These are the activations of a small neural network, seen along a few directions. Each row is one input.
Each table varies a few parts of the input and shows all the possible inputs, shuffled.
A made-up example of a description, with smaller parts first: line(4) and (point or line(9) or (values(3) and ring(8))).
Shared parts are said once, and a part with two or three values counts as separate values.

Table:
x1: [-0.33  0.64 -2.76  1.93  3.04 -0.56 -1.95 -0.81  0.42  0.62 -1.77]
x2: [-1.17 -1.40 -0.96  0.64  3.27 -1.03  0.28 -0.14 -0.28  1.49 -2.36]
x3: [ 1.89  1.26  0.58 -0.46  0.68  1.00 -3.69  1.24  1.26 -1.07  0.38]
x4: [-2.45  0.29 -2.01  0.66 -1.40  0.11  3.22  0.02  0.38  1.96  0.66]
x5: [-0.70 -0.61 -2.01  0.84  2.34 -0.40 -0.86 -0.66  0.02  1.24 -2.38]
x6: [ 1.13 -2.59  1.16  0.03  2.91 -2.87  0.78 -8.32 -8.96 -0.61  0.83]
x7: [ 3.93 -2.86  4.26 -1.88  0.66 -2.08 -1.08 -6.00 -8.03 -2.94  2.23]
x8: [ 1.94  4.73 -1.75 -0.79 -2.56  0.93 -2.73  0.38  2.62 -1.29  1.59]
x9: [-0.36  1.75 -2.85  1.38  3.02 -0.06 -2.00 -0.84  0.66  1.10 -1.59]
x10: [ 1.93  0.45  0.80  0.06  0.86  0.62 -3.75  1.31  1.36 -1.55  0.11]
x11: [-0.09 -1.59  2.76 -0.97 -1.36  0.67  1.09  2.29  1.46 -1.27  0.68]
x12: [-0.13  1.69  1.16 -1.17 -4.96  1.33  1.86  2.28  1.02 -0.32  1.88]
x13: [-2.95 -0.57 -0.77  1.30 -0.64 -0.26  2.86  0.00  0.40  1.85 -0.78]
x14: [-0.64 -0.76  3.03 -0.30 -2.88  0.76  0.96  2.16  1.13 -0.72  1.34]
x15: [-0.17  0.12  1.71 -1.08 -3.46  1.15  1.32  2.11  1.26 -0.35  2.29]
x16: [-2.33 -1.41 -0.71  0.58  1.05 -0.34  2.96  0.46  0.72  0.68 -1.34]
x17: [-1.51 -1.87 -0.80  0.81  2.11 -0.65  2.32  0.11  0.07  1.43 -1.39]
x18: [-2.25  2.03 -2.57  0.48 -2.90  0.41  3.66  0.37  0.26  1.86  0.03]
x19: [ 1.22 -1.61  2.49 -1.01  0.87  0.14 -1.62  1.96  0.61 -0.89 -0.49]
x20: [ 1.88 -0.77  1.48 -0.93  0.22  0.70 -2.69  1.53  0.68 -1.14 -0.45]
x21: [ 1.05 -2.06  2.74 -0.93 -0.18  0.51  0.37  2.13  0.93 -0.77  0.45]
x22: [ 0.09  5.15 -4.98  0.82 -0.65 -0.08 -1.31 -1.59  2.02  0.68  0.09]
Changing only one part turns x4 into x15. The same change can be made to x13. Which row results? -> x14
What do these inputs look like to the network? -> values(2) and (point or line(10))
Which other rows does x6 become when the values(2) part takes its other values? List them by row number. -> x7

Table:
x23: [-4.20 -2.00  1.16  0.12  0.46  0.80  3.37  5.24  2.59  2.82 -1.44]
x24: [ 1.28  0.06 -0.24  1.26  0.49 -1.32 -3.40 -5.15 -4.50 -0.25  2.30]
x25: [ 4.57  4.33  2.61 -2.10 -1.27  3.48 -8.62  7.56  8.38 -3.46  0.59]
x26: [ 2.86 -4.60  4.21 -2.05  0.89 -0.40 -0.09 -0.89 -4.63 -1.42 -0.86]
x27: [ 0.60  0.13  2.81 -1.37 -5.52  0.71  3.87 -0.25  0.32 -1.57  4.11]
x28: [ 3.48 -0.32  1.71 -3.25 -3.49 -0.46 -0.56 -3.06 -4.55 -1.66  2.30]
x29: [-2.84  1.87 -2.55  1.14 -5.32  2.05  3.29  3.59  2.33  2.90  1.63]
x30: [ 1.01  4.27 -5.26  0.09  2.39 -0.87 -0.95 -4.17 -0.54  0.99  0.08]
x31: [ 0.30 -3.70  2.56  1.96  4.24 -1.34 -3.20 -3.42 -4.65 -0.70 -1.21]
x32: [-3.79 -0.09 -3.00  2.19  2.99 -0.95  1.90  1.21  2.91  1.88 -4.63]
x33: [-0.79 -4.41  5.02 -1.23 -0.73 -0.05  3.56  1.74  0.38 -1.97  1.53]
x34: [-3.11  5.14 -5.55  2.27 -1.83  0.43  1.63 -0.73  2.22  1.69 -1.71]
x35: [ 0.62 -0.68 -3.48  0.98  6.70 -2.06 -0.78 -1.67 -0.26  0.77 -2.69]
What do these inputs look like to the network? -> point or (values(2) and ring(6))
Which other rows does x24 become when the values(2) part takes its other values? List them by row number. -> x31

Table:
x36: [-4.88  3.65 -1.50  1.12 -5.85  2.95  3.22  5.43  6.79  3.02  1.82]
x37: [ 1.87 -5.97  8.01 -2.40 -2.00 -0.49  1.49  0.08 -3.46 -3.42  3.82]
x38: [ 1.56  0.24  4.58 -3.09 -6.19  2.56  2.90  7.02  3.09 -1.44  2.72]
x39: [-1.76  1.80 -6.81  3.80  4.95 -1.08 -2.69  0.89  3.71  3.15 -4.21]
x40: [ 1.64  2.41 -5.78  1.31  6.38 -2.46 -0.52 -6.06 -2.90  0.60 -1.87]
x41: [-2.85 -1.48 -4.02 -0.07  3.02 -2.62  6.47 -5.99 -3.57  2.55 -1.91]
x42: [ 5.51 -2.84  6.46 -2.33  1.29  0.34 -4.71 -1.30 -2.12 -5.03  2.34]
x43: [-6.65  0.07 -3.98  3.27  2.04 -0.22  4.86  2.56  2.62  3.76 -4.16]
x44: [-1.06 -4.52  3.37 -0.15 -0.47 -2.16  1.73 -5.88 -8.63  0.41  0.61]
x45: [-0.43  5.76 -4.53  1.57 -3.04  2.27 -3.80  3.90  7.88  0.70  0.08]
x46: [ 4.00  1.90  2.63 -4.19 -3.26  2.64 -4.11  5.45  4.57 -3.15  0.50]
x47: [ 3.04 -1.01  1.56  1.16  3.14 -1.74 -4.86 -6.10 -7.98 -1.14  0.25]
What do these inputs look like to the network? -> values(2) and ring(6)
Changing only the ring(6) part turns x45 into x46. The same change can be made to x36. Which row results? -> x38
